Each row below holds a small network's activations on one record, seen along a few directions.
After each row come some of the record's fields: Koli, Repaz, Nif, Lazu, Gidat, Rig.
A field that a record lacks is written absent.
The largest differences between rows may come from other fields.
In the rows, zero is written as 500.
Strong random noise was added to every row along 9 fixed directions; ignore it. To show where, here is one row again and again, with new noise each time:
[648 491 479 476 626 285 296 483 741 370 632 550 579 694 556 485 680 342
 428 434 648 535 384 535 585 335 352 404 313 462 777 413 509]
[432 519 556 501 515 550 611 460 448 550 394 519 532 454 456 435 486 420
 575 578 472 404 480 462 481 459 566 571 578 619 514 527 594]
[577 446 464 576 713 507 482 439 604 602 630 438 511 432 558 335 518 299
 501 484 543 482 388 415 622 433 429 540 424 590 605 647 614]
[538 507 549 486 617 478 408 503 503 461 545 450 429 605 470 503 516 424
 480 431 531 542 490 569 523 495 405 471 447 531 483 580 410]
[566 408 410 445 742 443 364 697 511 501 513 512 451 558 661 464 472 380
 430 493 562 467 433 644 627 527 442 424 445 482 521 737 442]
[582 474 448 430 584 297 406 514 519 314 333 645 529 759 497 603 629 478
 382 404 575 596 440 588 500 505 393 362 420 525 536 383 377]
[600 452 525 691 556 562 510 481 612 503 572 553 613 371 573 336 602 577
 514 477 397 336 573 490 597 566 400 423 384 393 480 508 593]
[513 444 415 611 406 522 590 329 514 634 469 501 530 358 504 391 515 551
 572 485 360 517 556 356 557 469 457 535 487 514 441 458 541]
[515 474 697 436 581 476 556 688 555 381 502 585 530 713 460 492 488 534
 514 481 737 263 409 579 428 688 468 472 410 519 652 364 515]
[619 315 298 571 566 316 552 500 533 537 390 659 566 472 711 390 555 600
 472 485 502 361 539 404 660 457 381 404 406 531 502 412 562]
[577 398 346 473 487 316 407 464 616 588 595 494 481 521 642 436 518 464
 535 492 550 495 499 429 636 302 395 490 401 491 640 464 498]

[479 654 661 579 326 602 505 345 723 410 502 595 706 456 318 508 716 416
 539 544 338 596 510 512 426 467 599 489 522 381 665 408 567]  (Koli t6; Repaz g2; Nif u1; Lazu p1; Gidat h1; Rig absent)
[554 460 467 496 499 348 437 487 527 426 502 554 462 559 547 564 568 553
 468 463 508 515 621 504 557 384 441 416 464 513 491 478 445]  (Koli t2; Repaz g2; Nif u2; Lazu p3; Gidat h4; Rig absent)
[620 424 417 649 543 493 416 412 511 603 752 327 423 365 620 348 483 609
 515 410 470 434 579 430 618 418 293 486 344 444 397 509 521]  (Koli t2; Repaz g2; Nif u1; Lazu p1; Gidat h2; Rig absent)
[514 468 314 611 624 572 558 514 326 447 203 625 619 332 587 473 563 537
 358 513 300 531 465 565 534 628 547 406 568 486 251 610 569]  (Koli t2; Repaz g2; Nif u1; Lazu p2; Gidat h2; Rig absent)
[478 412 364 502 250 430 583 452 547 590 395 608 550 418 559 499 502 654
 569 544 409 516 583 399 521 505 538 492 523 421 523 360 481]  (Koli t2; Repaz g1; Nif absent; Lazu p1; Gidat h4; Rig z1)
[477 508 610 586 547 660 655 473 381 492 474 463 463 464 381 512 424 606
 478 415 501 487 479 441 417 770 511 528 504 546 328 491 507]  (Koli t1; Repaz g2; Nif u1; Lazu p2; Gidat h2; Rig z2)
[460 421 436 470 737 550 623 534 390 637 487 418 364 443 508 479 342 330
 460 486 611 565 382 396 556 575 575 614 572 718 451 766 553]  (Koli t2; Repaz g2; Nif u1; Lazu p2; Gidat h1; Rig absent)
[451 378 479 410 479 502 688 661 356 544 265 644 446 564 558 498 375 637
 533 547 527 355 536 536 465 690 543 509 598 605 413 442 421]  (Koli t7; Repaz g1; Nif absent; Lazu p3; Gidat h5; Rig absent)
[607 470 635 648 576 387 690 306 616 408 456 667 616 549 455 394 683 536
 506 474 556 309 586 311 530 412 395 460 441 709 585 255 665]  (Koli t6; Repaz g2; Nif u1; Lazu p1; Gidat h1; Rig absent)
[608 441 487 585 721 498 433 576 606 501 606 520 580 413 661 329 551 381
 468 555 542 336 420 521 612 470 439 452 422 506 605 616 640]  (Koli t2; Repaz g1; Nif absent; Lazu p1; Gidat h4; Rig z1)
[493 453 496 472 609 454 480 698 334 452 452 491 438 488 648 490 425 593
 490 569 568 244 588 617 537 454 483 449 517 528 383 581 529]  (Koli t2; Repaz g2; Nif u2; Lazu p1; Gidat h2; Rig absent)
[528 515 488 497 367 431 419 523 659 423 582 554 557 532 505 583 578 548
 473 491 526 574 532 508 503 494 528 442 426 328 627 427 472]  (Koli t2; Repaz g1; Nif absent; Lazu p1; Gidat h1; Rig z1)
[477 501 568 567 574 640 531 551 464 587 635 391 444 392 500 425 411 505
 526 499 484 428 547 494 538 567 504 547 506 491 408 665 538]  (Koli t4; Repaz g2; Nif u1; Lazu p1; Gidat h1; Rig absent)
[563 392 548 518 603 483 621 699 521 414 477 614 608 577 572 410 473 635
 451 475 744 202 328 510 455 775 454 455 367 481 609 285 638]  (Koli t2; Repaz g2; Nif u1; Lazu p2; Gidat h2; Rig absent)
[523 349 275 377 510 398 521 699 504 496 331 661 467 651 555 678 425 569
 353 388 602 733 382 518 517 816 564 421 466 395 501 523 305]  (Koli t6; Repaz g1; Nif absent; Lazu p1; Gidat h1; Rig absent)
[512 384 414 463 531 440 589 467 515 649 462 530 479 487 573 398 438 439
 559 528 540 475 446 392 557 453 476 558 531 644 570 489 529]  (Koli t5; Repaz g2; Nif u1; Lazu p1; Gidat h4; Rig absent)
[502 432 408 457 520 486 471 635 491 534 472 542 519 489 601 477 458 520
 487 522 509 474 460 563 533 557 512 480 504 432 514 543 482]  (Koli t4; Repaz g2; Nif u1; Lazu p3; Gidat h4; Rig absent)
[511 420 261 500 501 423 512 528 417 557 370 549 558 383 670 460 492 529
 457 561 452 473 449 477 571 418 531 482 519 492 459 501 588]  (Koli t2; Repaz g2; Nif u1; Lazu p1; Gidat h2; Rig absent)
[544 504 521 573 710 514 561 362 498 494 402 552 539 483 469 429 576 336
 464 487 450 539 467 429 538 458 463 493 558 704 467 585 565]  (Koli t5; Repaz g2; Nif u2; Lazu p2; Gidat h4; Rig absent)
[454 451 468 478 626 628 638 467 413 674 430 454 429 411 483 408 382 334
 520 538 471 571 380 439 507 580 571 618 619 701 453 686 523]  (Koli t7; Repaz g2; Nif u1; Lazu p1; Gidat h5; Rig absent)
[454 403 274 425 486 477 445 427 389 805 688 229 182 384 583 517 258 423
 543 464 480 763 558 364 633 348 493 652 547 580 371 796 351]  (Koli t2; Repaz g1; Nif absent; Lazu p1; Gidat h1; Rig z2)
[631 497 699 771 669 679 582 568 588 377 678 532 574 420 470 433 575 703
 414 359 507 303 608 491 525 835 413 387 325 357 372 514 583]  (Koli t6; Repaz g2; Nif u1; Lazu p1; Gidat h1; Rig absent)
[508 429 458 461 335 438 511 368 524 615 581 425 399 548 474 480 436 569
 594 437 508 596 500 392 486 475 401 566 454 527 537 344 389]  (Koli t2; Repaz g1; Nif absent; Lazu p3; Gidat h4; Rig z2)
[398 614 652 533 400 668 601 482 500 467 479 489 613 462 323 508 509 494
 532 525 487 500 408 488 359 642 625 570 539 448 533 430 602]  (Koli t4; Repaz g2; Nif u1; Lazu p1; Gidat h3; Rig absent)
[561 393 239 508 540 445 577 421 441 543 340 548 532 536 497 542 471 522
 351 348 547 769 260 365 483 716 467 479 430 523 435 388 465]  (Koli t1; Repaz g2; Nif u1; Lazu p1; Gidat h2; Rig z1)
[454 509 423 438 404 516 417 508 436 583 588 360 379 458 509 586 382 535
 523 482 478 627 515 502 501 474 525 542 519 423 434 578 402]  (Koli t1; Repaz g2; Nif u2; Lazu p2; Gidat h2; Rig z2)
[532 468 429 384 576 260 512 375 457 460 382 535 465 731 482 512 542 389
 456 459 670 578 375 418 482 323 392 526 494 747 591 310 479]  (Koli t4; Repaz g1; Nif absent; Lazu p1; Gidat h2; Rig absent)
[584 312 292 449 538 332 500 548 565 626 643 445 355 559 613 533 376 550
 445 371 720 617 422 343 607 564 415 514 367 512 572 493 427]  (Koli t2; Repaz g2; Nif u2; Lazu p1; Gidat h1; Rig absent)
[413 668 544 333 384 446 373 420 556 467 575 390 502 607 377 625 509 305
 547 558 594 645 370 506 394 246 603 606 556 519 718 419 518]  (Koli t1; Repaz g2; Nif u2; Lazu p2; Gidat h2; Rig z1)
[516 533 523 498 437 574 394 655 742 494 692 519 613 481 514 492 549 461
 492 519 536 515 421 580 510 618 577 485 410 224 725 538 523]  (Koli t6; Repaz g1; Nif absent; Lazu p1; Gidat h1; Rig absent)
[432 403 362 351 516 435 540 697 436 661 531 457 445 419 719 465 305 453
 572 668 650 301 419 465 573 360 632 608 567 560 632 586 631]  (Koli t1; Repaz g2; Nif u1; Lazu p3; Gidat h2; Rig z1)
[480 581 540 578 547 569 555 390 470 457 421 519 620 428 433 439 595 413
 471 538 422 506 433 475 462 458 537 521 549 569 481 484 636]  (Koli t4; Repaz g2; Nif u1; Lazu p1; Gidat h2; Rig absent)
[464 504 623 493 505 562 594 544 424 536 524 465 432 472 501 454 420 552
 573 564 532 310 592 509 474 479 515 553 560 602 450 508 533]  (Koli t7; Repaz g2; Nif u2; Lazu p1; Gidat h5; Rig absent)
[460 605 405 506 438 503 484 348 501 444 308 578 680 462 412 526 649 363
 445 537 365 706 359 495 427 411 597 508 575 492 541 431 577]  (Koli t4; Repaz g2; Nif u1; Lazu p1; Gidat h2; Rig absent)
[471 700 517 560 546 543 332 371 448 376 438 458 583 393 465 548 667 325
 456 597 270 598 562 607 507 225 568 455 593 472 420 668 560]  (Koli t1; Repaz g1; Nif absent; Lazu p1; Gidat h2; Rig z2)
[484 431 543 483 537 599 643 525 567 692 709 365 457 470 463 402 309 444
 573 467 731 442 278 308 472 666 534 664 428 563 669 467 621]  (Koli t1; Repaz g2; Nif u1; Lazu p1; Gidat h3; Rig z2)
[464 598 555 498 412 551 493 377 620 533 564 481 580 424 439 451 578 347
 565 596 432 532 466 474 483 315 582 586 559 518 665 485 606]  (Koli t7; Repaz g2; Nif u1; Lazu p2; Gidat h5; Rig absent)
[444 455 605 531 433 796 568 705 541 657 588 475 497 323 536 360 352 576
 621 585 391 330 529 624 488 796 580 551 544 333 478 658 473]  (Koli t7; Repaz g1; Nif absent; Lazu p2; Gidat h5; Rig absent)
[433 554 569 371 485 492 459 599 480 429 424 541 508 588 490 531 503 398
 515 613 534 461 444 637 432 453 578 520 582 527 604 509 481]  (Koli t2; Repaz g1; Nif absent; Lazu p2; Gidat h5; Rig z2)
[443 442 374 390 384 517 429 803 581 555 450 600 606 408 689 522 422 535
 535 651 494 372 448 647 554 568 666 457 527 242 641 595 533]  (Koli t3; Repaz g2; Nif u2; Lazu p2; Gidat h3; Rig absent)
[411 622 669 525 397 691 449 465 432 513 511 413 468 408 399 503 492 510
 608 556 272 505 653 635 439 479 541 516 612 436 351 635 418]  (Koli t5; Repaz g2; Nif u1; Lazu p1; Gidat h4; Rig absent)
[418 479 345 353 366 441 514 525 487 593 429 480 493 551 475 603 394 448
 506 503 593 671 332 435 455 504 616 579 524 474 604 449 480]  (Koli t3; Repaz g2; Nif u1; Lazu p1; Gidat h3; Rig absent)
[515 576 409 534 779 552 401 454 345 427 408 426 482 443 513 532 532 278
 344 494 421 672 398 569 522 431 529 466 557 603 338 769 535]  (Koli t1; Repaz g1; Nif absent; Lazu p2; Gidat h2; Rig z1)
[558 544 598 642 627 626 537 429 614 450 581 512 604 414 432 409 612 401
 444 470 465 507 423 482 509 593 497 498 454 498 548 556 623]  (Koli t2; Repaz g2; Nif u1; Lazu p2; Gidat h5; Rig absent)

Which values does each new row have?
[470 448 354 534 548 623 572 456 467 695 506 420 509 324 541 394 393 387
 498 527 450 607 318 384 536 604 571 600 524 516 491 641 585]  (Koli t1; Repaz g1; Nif absent; Lazu p1; Gidat h2; Rig z2)
[537 531 519 654 288 543 473 313 532 542 611 422 538 390 466 388 572 696
 591 458 338 462 652 444 488 443 348 491 422 370 404 307 485]  (Koli t4; Repaz g1; Nif absent; Lazu p1; Gidat h2; Rig absent)
[556 497 488 532 296 499 463 530 782 497 614 600 718 454 547 406 624 549
 545 551 500 419 420 517 493 508 517 476 385 259 786 273 606]  (Koli t7; Repaz g2; Nif u1; Lazu p1; Gidat h5; Rig absent)
[480 601 501 418 354 488 377 526 597 405 541 498 588 570 445 620 566 470
 469 510 518 629 381 586 413 482 580 485 468 326 652 393 479]  (Koli t1; Repaz g2; Nif u1; Lazu p1; Gidat h2; Rig z1)
[508 476 470 644 599 639 547 418 426 609 582 368 423 333 466 458 416 518
 486 406 426 581 529 389 549 620 470 537 482 513 301 683 514]  (Koli t3; Repaz g2; Nif u2; Lazu p2; Gidat h3; Rig absent)
[431 538 398 405 501 377 535 471 461 511 318 572 589 493 545 536 523 354
 526 635 538 458 434 437 504 237 634 548 615 633 617 478 654]  (Koli t3; Repaz g2; Nif u2; Lazu p1; Gidat h3; Rig absent)
[443 539 635 554 513 608 597 490 431 526 581 418 420 418 430 506 434 547
 543 508 496 414 604 455 485 531 551 571 548 557 403 587 546]  (Koli t2; Repaz g2; Nif u1; Lazu p2; Gidat h1; Rig absent)
[464 549 675 594 611 669 620 513 459 548 585 437 513 340 495 393 452 468
 577 592 483 255 550 455 506 492 578 573 558 589 466 625 685]  (Koli t1; Repaz g2; Nif u1; Lazu p1; Gidat h2; Rig z2)
[547 394 388 484 461 382 570 589 526 485 455 609 498 568 568 597 465 675
 440 424 617 490 523 414 530 631 501 438 427 442 506 378 464]  (Koli t6; Repaz g2; Nif u2; Lazu p1; Gidat h1; Rig absent)
[588 375 327 535 488 383 496 338 584 615 551 490 435 493 532 483 509 487
 475 380 484 727 485 334 599 473 394 495 427 545 510 491 419]  (Koli t2; Repaz g2; Nif u1; Lazu p1; Gidat h4; Rig absent)
[561 502 472 557 521 401 482 420 550 413 442 595 530 528 522 519 620 515
 438 482 447 511 622 490 577 387 444 412 474 519 474 475 488]  (Koli t6; Repaz g1; Nif absent; Lazu p2; Gidat h1; Rig absent)
[458 510 672 543 668 678 600 590 385 460 406 512 448 492 421 474 452 489
 491 496 462 415 526 598 453 757 523 493 576 581 338 678 461]  (Koli t2; Repaz g1; Nif absent; Lazu p2; Gidat h4; Rig z1)
[583 496 499 556 413 481 319 479 637 512 713 428 495 461 577 427 553 553
 545 490 433 485 580 551 560 418 369 445 385 327 553 475 434]  (Koli t2; Repaz g1; Nif absent; Lazu p1; Gidat h4; Rig z1)
[492 520 514 632 565 611 579 412 575 550 451 565 658 267 533 358 599 363
 541 618 330 423 504 447 569 418 596 520 575 536 544 643 711]  (Koli t2; Repaz g2; Nif u1; Lazu p3; Gidat h4; Rig absent)
[540 444 390 538 356 401 451 456 440 541 490 504 447 425 649 456 512 700
 555 534 364 394 759 520 579 297 392 442 495 451 353 425 433]  (Koli t7; Repaz g1; Nif absent; Lazu p1; Gidat h5; Rig absent)
[421 611 468 384 343 410 359 517 389 351 268 583 511 610 477 681 586 560
 500 551 335 570 654 697 448 345 544 410 606 407 389 465 344]  (Koli t3; Repaz g1; Nif absent; Lazu p2; Gidat h3; Rig absent)
[571 429 431 468 513 420 475 554 502 443 455 577 426 652 499 614 500 623
 413 349 531 639 554 531 506 658 420 409 442 455 411 451 304]  (Koli t6; Repaz g2; Nif u1; Lazu p3; Gidat h1; Rig absent)
[429 608 655 411 594 576 392 634 428 438 630 342 405 567 456 541 438 398
 503 541 601 441 454 666 440 477 539 555 520 490 512 650 485]  (Koli t2; Repaz g1; Nif absent; Lazu p1; Gidat h2; Rig z2)
[431 532 524 353 506 444 358 564 413 525 503 425 351 552 544 563 428 405
 573 585 458 508 634 641 532 254 509 519 630 569 461 680 369]  (Koli t5; Repaz g2; Nif u2; Lazu p2; Gidat h4; Rig absent)
[507 542 462 572 419 556 466 363 564 568 523 482 551 336 521 430 581 447
 548 567 299 557 578 490 546 345 517 515 557 472 489 563 534]  (Koli t7; Repaz g2; Nif u2; Lazu p1; Gidat h5; Rig absent)
[484 608 537 528 426 516 418 409 499 428 532 456 520 481 451 555 572 514
 497 507 407 555 562 525 471 412 505 483 506 426 465 476 491]  (Koli t1; Repaz g1; Nif absent; Lazu p2; Gidat h2; Rig z2)
[439 544 648 378 495 612 414 625 524 532 578 431 412 606 432 513 424 414
 575 518 500 524 479 674 440 594 517 537 548 455 551 621 343]  (Koli t5; Repaz g1; Nif absent; Lazu p1; Gidat h4; Rig absent)
